Each row has a name. Each piece below is followed by the name of the row it came from, unless a question asks for something else. Each question is about the rows just above it. Places in a row count from 0.

k594: [ 94 132 173 127 140 120 123 118 106 120 101  98 107 159 177]
k191: [ 86 108  70  88 111  96 114 149 115 114 106  66  85 127 145]
k859: [124 123 168 142 148 120  99 133 146 216 133 133 139  95 143]
k963: [123 185 132  94 132 174 127 140 142  89 124 162 161 108 101]
k517: [ 98 115  86 120 107 105 126 103 115 114  63  90  93 159 153]
[142  89] begins in row and place  k963, 8
Where does [140 120] start? Give its row and place.  k594, 4
Row and place where [ 70  88 111  96 114 149 115 114 106] starts:  k191, 2
[127 140 142  89] begins in row and place  k963, 6
Where does [133 146 216 133 133 139  95] start? Give its row and place.  k859, 7
Row and place where [ 70  88 111  96 114 149 115 114 106  66  85] starts:  k191, 2
[ 94 132 174 127 140] begins in row and place  k963, 3

k891: [ 96  93 111 239 194]
k157: [192 119  99 192 190]
k992: [119 192  70  99 190]
Where does [119  99 192 190] start? Give its row and place.  k157, 1
Where does [96 93] start? Give its row and place.  k891, 0
Where does [ 93 111 239] start? Give its row and place.  k891, 1
[119 192] begins in row and place  k992, 0
[192  70  99 190] begins in row and place  k992, 1

k879: [151 139 110 118 140 129 122 211 105  94 149  85  82  92]
k991: [134 110 129 125 132 127  80 143 145  92  94 149  82  85]
k442: [123 138 125 137 157 141 166 165 126 147  98  85  84 129]
k527: [109 131 104 146 147 112 147 131 103  85  89 104 121 112]
k135: [122 157 116 138 131 138 155 154 131 147  98 119  72 113]
k448: [115 120 109 152 145 128 135 119 120 100  73  82 141  99]
Row and place where [125 132] starts:  k991, 3
Row and place where [ 92  94 149  82  85] starts:  k991, 9
Row and place where [147 131 103  85] starts:  k527, 6

k65: [173 218  81 115 116 126 172 155 128 130 124  34 200  82 240 141 106 120
 126 125 147 201 158 105 188 230 229 137  96 221 165 144 161 208  78 125
 146 192 218 153  64 117 217 169 115 209 122  84 179 107 105  64 197 198
 154  67  46 209 167]
k450: [139 151 125 183 155 166 179 116 172 178 150 176 138 115 139 154 149 152
 128 119 144 159 135 190 161 129 156 156 157 123 149 147 124 135 144 170
 202  96 118 158 123 133 146 146  74 168 131 123 135 150 134 170 122 109
 113 130 119 114 150]
k311: [100 141 163 160 173 155 172 128 126 198 137 178 143 131 111 162 191 133
 122 125 139 177 147 208 174 107 147 117 133 124 126 160 138 126 169 144
 174 107 133 166 169 101  96 177  83 133 150 152 121 145 136 182  86 127
 119 152 121 108 177]
k836: [134 148 117 173 146 166 168 114 164 172 141 162 136 109 139 148 141 145
 123 114 140 156 128 180 157 129 157 147 148 122 143 141 122 133 137 162
 193  95 118 151 116 124 142 143  72 164 126 115 133 140 125 158 119 108
 111 120 110 116 148]
Where does [155 172 128 126] start? Give its row and place.  k311, 5
[208 174 107 147 117 133 124 126 160] begins in row and place  k311, 23
Row and place where [188 230 229 137  96 221] starts:  k65, 24

